A small network was shown many inputs. Here are its activations along a few directions, one row for each input.
In each table, some parts of the input vary, and every possible input appears once, in random order.
A made-up example of a description, with smaller parts first: line(6) and (point or ring(9) or (values(3) and ring(5))).
Shared parts are said once, and a part with two or three values counts as separate values.

Other details of the inputs vary at random and push rows far along two fixed directions, the same in every table; ignore that.
These rows show it; all are for the same input, with only those details redrawn:
[-16  15   1  43  -3 -10  43  32  14  54  24  47]
[ 23  40  -9  30 -69 -20 -85 -28   5 -53 -21 -16]
[  2  30   2  49 -71 -19 -41 -13  19  -6   8  17]
[ 15  36  -6  37 -69 -19 -68 -21  11 -35 -10  -3]
[ 47  38 -56 -60 107  -2 -47  24 -56 -79 -92 -65]
[-28   7   2  43  30  -5  90  54  13  91  35  67]

Rows:
x1: [-12  -9  14  -3   0 -15  62  27  27  31   8  39]
x2: [  5  15  25  39 -88  11 -61 -42  33   5  21 -16]
x3: [-28   7   2  43  30  -5  90  54  13  91  35  67]
x4: [ -3   9  24  35 -72  16 -41 -27  29  19  28  -7]
x5: [ 31  36 -33 -19  14  -8 -77  -3 -30 -76 -56 -42]
x6: [-48 -12  33  27  25  18  67   7   7  71  62  34]
x7: [  7   9 -22 -72 119  19 -20  -3 -60 -52 -44 -67]
x8: [-12   5  16  -2  53  25  40  13   3  48  12   1]
x9: [ -4 -14   7 -16  33   0  82  43  -5  30  -3  39]
x10: [ -3  -9  17  48 -75   8 -38 -23  25  18  31 -10]
x11: [-26 -19  15  18  45  10  50   6  -8  44  38   8]
x12: [  4  -2  -5  -3 -48 -15 -10 -19  39 -22 -10  15]
x13: [ 52  -3 -49 -84 120   8  33  37 -49 -45 -72 -35]
x14: [-12  -9  20  32  -7   7  -6 -21   5   4  30  -8]
x15: [-25 -23 -13 -29  32  -5  70  28  14  30   4  40]
x16: [ -1  12  13  -7  -5  23 -42 -20  -4 -19   0 -29]
x17: [ -6  17  19   6 -53  14 -70 -44   3 -28  12 -29]
x18: [ 19   3   3 -21 -39  -8 -33 -10 -10 -59 -28  -9]
x19: [  2 -15 -29 -56  59   1  29  25  -4 -22 -36  -1]
x20: [  0  26 -21  -2 -21 -16 -50  -3 -23 -35 -14  -8]
x21: [ 36  30 -60 -74 107   0 -54  27 -72 -86 -87 -66]
x22: [ -3  16  26  23 -42   8 -57 -51  11 -33  14 -25]
x23: [-17  11  19   1 -30  13 -38 -30  -2  -2  20 -14]
x24: [ -8   0  15  13 -23  23 -16  -4  10  24  21  -9]
x25: [-28 -26  14  37  -1  15  58  21  13  92  50  23]
x26: [ -9  -8  13  38 -78  -1 -41 -32  15  20  32 -12]
x27: [ 14 -13  -6  -3  -8  -2  45  17   4  14   7  31]
x28: [-22  -3  18   6  80  21  72  16   0  56  24  12]
x29: [ -5 -26  -2  -1  12   5  87  40   4  49  28  53]
x30: [  0 -27  -2  -8  19 -10  50  21  15  28  -1  49]
x31: [  4 -17  -6   4  65  12  29  13 -11  26   0 -24]
x32: [ 11  -6   0   6 -76 -10  -9 -17   9 -16  16  21]
x33: [ -5   2  31  57 -55  -5 -27 -48  27   2  35  -6]
x34: [-13 -17   5 -22  28  -1  77  40 -13  28   2  39]
x35: [-34 -22  16  -9  -1 -17  80  34  15  48  28  53]
x36: [ -6  -5   9 -17 -41 -20  -5  -1  13 -26  -6  10]
x37: [ -8  -3   7   4  11   0 -23 -30 -18 -18  12 -28]
x38: [  9 -11 -11 -17 -22  -7  21   2 -11  -6   6  19]
x39: [ -7  -5  -9 -18 -64 -19 -30 -30  22 -38  -6   8]
x40: [ 30   0 -21 -67 100   4  45  42 -38 -28 -62 -16]
x41: [  8  -6  -6 -42  19 -11   4  19  -4 -38 -33  -8]
x42: [ -9 -11  18  51 -66  -3 -33 -39  17  12  39 -12]
x43: [ 30 -16 -41 -83  84 -10 -11  11 -42 -56 -67 -22]
x44: [ 16 -20 -22 -46  33 -13  -3   6 -15 -29 -35   7]
x45: [  1  -8  18  53 -77  -1 -54 -43  20  -9  29 -19]
x46: [  6   7  20  35 -46  -1 -60 -53  10 -36  13 -30]
x47: [ -1   4   4 -11  -5  21 -35 -10  -8   0   2 -31]
x48: [-27 -24  -3  -6  19  -4  87  32  33  54  17  56]
x49: [  2  16 -21  -3  31  -2  -6  28 -22 -12 -16   0]
x50: [ -8 -23   5  27  56   9  64  19   4  67  23   3]
x51: [  1   3  15   1 -93 -19 -35 -28   2 -42   0  12]
x52: [-14   6  26  20 -23  14 -30 -33   6 -14  25 -13]
x53: [ -3  13  19   2  -1  22 -24 -17   5   1   6 -18]
x54: [ 24   4 -15 -57  32 -13 -18  11 -10 -65 -57 -29]
x55: [ 18 -14  -5  -8 -50 -17 -47 -24  12 -47 -19  12]
x56: [ 16  -9 -25 -32  65   5 -27 -10 -42 -30 -29 -64]
x57: [ 12 -14   2   7 -30 -17   6 -10  27   3  -5  36]
x58: [-14  -2   6  -9   9  19   2   3  -9  34  18 -10]
x59: [ 16   3   7  31 -67   5 -71 -38  16 -15   3 -38]
x60: [ 31  -5 -34 -45 121  21  12  30 -38   1 -51 -62]
Q: The inputs of x48 and x39 match in every part but one. If x53 is changed in the same way as x48 into x39, which row does it become?
A: x23
Q: The inputs of x41 and x36 match in every part but one. If x18 is changed in the same way as x41 into x36, which row does it become?
A: x34
Q: Describe the family of inputs behind these rows.
A: line(5) and (point or ring(5) or ring(6))
Q: Change only the ring(6) part in x25. List by row number the other rows that result.
A: x6, x11, x17, x42, x47
Q: Change only the ring(5) part in x40. List by row number the other rows that result.
A: x1, x12, x13, x57
Q: Start at x20 and move only the line(5) part, one step at a time. The first step leads to x21. Which rows follow, in order?
A: x49, x5, x3

Rows:
x61: [-17  -6  26  32 -93 -21 -32 -48  35 -18  31  21]
x62: [-31 -11  13   3  18   6  85  39  -3  63  38  54]
x63: [-24 -37  19  13 -28  -1  59   7  32  57  41  47]
x64: [-16 -15   7   9  44  -5  80  30  -4  41  20  39]
x65: [  13   30    0  -20    4   20 -100  -33  -30  -62  -29  -79]
x66: [ 35   4 -38 -26  31  -6 -23  15 -18 -27 -50 -29]
x67: [-19   2  16   0 -75  -5 -37 -32  15 -23  17  10]
x68: [ 13 -13 -11 -17  74  29   7  10 -21  19 -10 -52]
x69: [  2  17   3  54 -79 -25 -41 -21  23 -12  14  18]
x70: [  5   6 -10  -7 100  20   3   0 -32   3 -10 -42]
x71: [  1  14  17  40 -74 -18 -34 -33  33 -26   9  14]
x72: [ 38   5 -17 -30   0  -2 -44 -11   0 -50 -47 -34]
x73: [  6  21 -25 -23  34  -2  -5  29 -25  -9 -27  -4]
x74: [-27   6  20  18 -23   2  45  19  23  48  31  50]
x75: [ 21 -22 -21 -45  68   7  37  29 -28  -3 -30 -13]
Q: Describe the family of inputs behind these rows.
A: values(3) and (point or line(4))
Q: The inputs of x72 and x74 match in every part but the values(3) part. If x75 is changed in the same way as x72 into x74, which row does it become?
A: x62
Q: Which other rows agree with x70 in the values(3) part? List them by row number.
A: x61, x64, x69, x71

Rows:
x76: [ 15  17  13 -15 -16   5 -90 -61  -8 -91 -28 -66]
x77: [ -5 -36   6  30 -32  -3  30   2  17  50  39  10]
x78: [  8  41  -5 -11  11  17 -89 -25 -33 -51 -16 -50]
x79: [ 29 -13   9 -12 -53   7 -34 -25  30 -23 -14 -10]
x80: [-24  -5  13 -20  72  11  34   7 -13   9   6 -13]
x81: [-27  -4   4 -26 101  18  39  11 -26  16   9   4]
x82: [  2  37  -2 -13   3   9 -84 -15 -27 -55 -24 -63]
x83: [-27   0   7 -25  59   6   4   1 -20 -18  -6 -28]
x84: [-14  -3 -13 -29  63 -16  61  34 -23  -1 -11  34]
x85: [ -2  22 -28 -20  75   1  50  54 -41  19 -14  32]
x86: [  9 -15 -20  -9  74 -10  20   9 -16  -3 -19 -23]
x87: [  4 -35 -31 -25  79  11  46  30 -31  33  -3 -10]
x88: [  3  -9  -6 -26  46  -1  34  14  21  -2 -24   8]
x89: [ 28   2 -13  18  68  14  25  23 -14  29 -15 -21]
x90: [  34   42  -13    0  -81  -13 -123  -36   16  -79  -48  -49]
x91: [  9 -33 -30 -31  61   1  20  26 -31   5 -17 -33]
x92: [ 49   4  -8   5 -14  -8 -86 -59  -1 -81 -39 -59]
x93: [ 29  18 -11 -15  43  12   7  24   7   5 -37 -12]
x94: [-23 -24  30  27 -83 -15  52  10  24  45  50  66]
x95: [ 23  -6 -26 -58 -16  -3 -62  -8  -4 -62 -52 -43]
x96: [ -1 -15 -15 -42  27  -2  37  28 -31   0 -12  21]
x97: [ 26   2  -4 -25  23  -1 -16 -17  19 -44 -38 -14]
x98: [  39   -2  -25   -1  -71   -8 -124  -67  -16  -80  -18  -55]
x99: [  1 -14 -27  -6  92  -2  37  13 -23  21  -3   5]
x100: [-36 -11  28  14 -39  23  13 -22   7  46  61  23]
x101: [-16  18  10  -6  72  23  30  33 -20  37   8 -16]
x102: [ 39  -4 -11 -40 -45   3 -76 -32  12 -72 -48 -45]
x103: [-41  -7  26  40 -69 -34  53   9  29  30  47  72]
x104: [ -2  28  12  42 -88 -18 -16   1  16  -4  19  28]
x105: [ -21   27   16   64 -112  -19   -9   -1   24   22   44   60]
x106: [-12   3  17  85 -71 -10   2  -3  30  63  49  25]
x107: [  2   4 -27  15  66   5  21  34 -27  36  -7  -6]
x108: [ 20 -38 -18 -20  73  14  49  26 -19  26  -9 -23]
x109: [ 17  -6 -26 -53  -4   3 -42  -5  -5 -38 -39 -24]
x110: [ -8   1  25  93 -77  -4   8  -9  37  63  51  28]
x111: [  9 -15  13 -42  60  37  26  -3 -18   6  -7 -37]
x112: [ -6  -5  -7 -30  62 -17  66  35 -17  -6 -13  25]
x113: [ 42  42 -15  -4 -44 -11 -78 -16 -16 -85 -46 -37]
x114: [-29  17  13  59 -72  -4  13   7  44  72  45  69]
x115: [ -4  -2 -23 -41  59  -6  15  15   3 -14 -33   6]
x116: [  2 -38  26  61 -68   5  30 -19  37  59  57  26]
x117: [ -1  -5  -6  29 -38 -25 -43 -30   8 -29   2 -18]
x118: [ 21  17 -10  -7  62   8  57  47 -22  13 -18  13]
x119: [-26 -19   6  52 -19 -15  30  -9  21  49  44  37]
x120: [-15  -9 -17 -35  61 -10  42  31   9   5 -24  11]
x121: [-22  14  49  61 -31  23  30  -3  29  71  59  25]
x122: [ 40   5 -11   8 -29 -16 -95 -58  -1 -86 -38 -61]
x123: [ 23   5  10 -33 -36  20 -88 -57 -12 -74 -23 -77]
x124: [ 14  21 -13  46 -34  -4 -61 -22  -8  -4   8  -8]
x125: [ -9  -5 -16 -29  63  -3  35  17   7  12 -15  28]
x126: [ -5  20 -20 -13  39 -10  37  52 -26   5 -15  16]
x127: [ 27  20 -32   2   8  -8 -76  -7 -29 -51 -41 -62]
x128: [-35  -2  23  43 -60 -25  47  -4  24  35  55  88]
x129: [  2 -12 -16 -43  32   0  33  22 -35  -1 -10  27]
x130: [ 16  -4   1 -21  50  -6  50  16  -9 -20 -20  17]
x131: [-18 -18  17  11 -82 -19  19   3  10  11  28  42]
x132: [-10  27   4  40 -91 -10 -49 -15  36  11  11  23]
x133: [-28 -22   0 -50  76  24  53  30 -30  31   7 -23]
x134: [ -4  15   2 -23  12   4 -71 -42 -20 -72 -21 -49]
x135: [ -5  -7  17 -22  88  22  43   2 -10   7  -2 -15]
x136: [-12  24   5  37 -93 -16 -44  -8  38   6   7  15]
x137: [ 33  -6  16  -2 -82  -6 -37 -33   4 -50  -7  -1]
x138: [ 20 -20  -8 -45  35   3  41  27 -26 -15 -24   1]
x139: [ -8  16   7 -13  95  31  43  37 -24  37  -3 -20]
x140: [-15  -5  29  41 -64 -23  39  -7  33  12  35  58]
x141: [ -21  -24   30   34 -110   -7   16  -10   61   52   47   50]
x142: [ -7 -12   7 -43  41  24  10   1 -22   3  -1 -38]
x143: [-31 -21  21  33 -89   0  28  -7  48  71  59  75]
x144: [-25 -18  -3 -49  84  32  52  23 -33  35   9 -14]
x145: [  0   3   4   1 -48 -19 -34 -26  38 -33 -11   3]
x146: [-43  15  26  40  -5  17  25  15   4  66  53  27]
x147: [  2  21  13  41 -76  -4 -24  -7  46  18   6  19]
Q: The inputs of x119 and x115 match in every part but one. If x116 is changed in the same way as x119 into x115, which row does it become?
A: x79
Q: The inputs of x135 and x92 match in every part but one. If x144 is changed in the same way as x135 into x92, which row does it become?
A: x87
Q: Describe the family of inputs behind these rows.
A: values(3) and line(4) and line(6)
Q: Change only the line(6) part in x134. List by row number the other rows that result.
A: x76, x80, x81, x83, x135
Q: Start at x112 and move only the line(4) part, one step at a time. The first step leads to x145. Which rows follow, in order?
A: x86, x80
Q: Change only the line(4) part in x113. List by row number the other rows that result.
A: x110, x139, x147
Q: Change only the line(6) part in x84. List by row number the other rows that result.
A: x103, x112, x128, x130, x140
Q: Change only the values(3) part in x127. List by row number the other rows that result.
A: x91, x117

Rows:
x148: [-38 -12  29   8   3   2  49  -1   9  35  42  34]
x149: [ -9  -2  12  51 -18   5  19   6  17  56  34  19]
x150: [ -6  27  -5  -3  41  -1 -17   4 -24 -24 -14 -17]
x151: [ 29 -16 -25 -18  34 -10  17  16   0  -9 -35  -7]
x152: [-34 -13  28   4  -1  10  47   1  12  41  40  31]
x153: [-16   4   8  38   2   8  35  19   6  61  33  21]
x154: [  2  27 -10 -12  50   8 -16  11 -25 -18 -21 -25]
x155: [ 27  -7 -22 -23  18 -10  -1  14  -5 -23 -37  -8]
x156: [  6 -30  -1  -7  25  10  19  -7   5  12   5 -15]
x157: [ 18  -3 -23 -31  30  -6  20  27 -12 -10 -29   1]
x158: [  11   24    5   11 -106  -23  -76  -40   17  -66   -9    8]
x159: [-22 -24  24  16 -23  10  37  -4  17  46  41  21]
x160: [  2  22 -12 -10  33   9 -22  12 -22  -7 -16 -25]
x161: [-10   4   8  20 -85 -15  -9  -5  26   7  20  40]
x162: [ 12 -20  -5 -28  35  13   0  -5 -10 -12 -13 -30]
x163: [ 26   3 -20   7  38   6 -19  -1 -10  -2 -20 -35]
x164: [ -4  -7   1 -38  24  13  -8  -3 -16 -14 -11 -24]
x165: [   5   23    6   15 -100  -29  -74  -43   14  -72   -9   10]
Q: Describe the family of inputs behind these rows.
A: values(3) and line(6)
Q: The inputs of x161 and x165 match in every part but the line(6) part. If x160 is changed in the same way as x161 into x165, which row does it become?
A: x150
Q: Change only the line(6) part in x156. List by row number the other rows that result.
A: x148, x152, x159, x162, x164
Q: Change only the values(3) part in x163. List by row number the other rows that result.
A: x151, x156
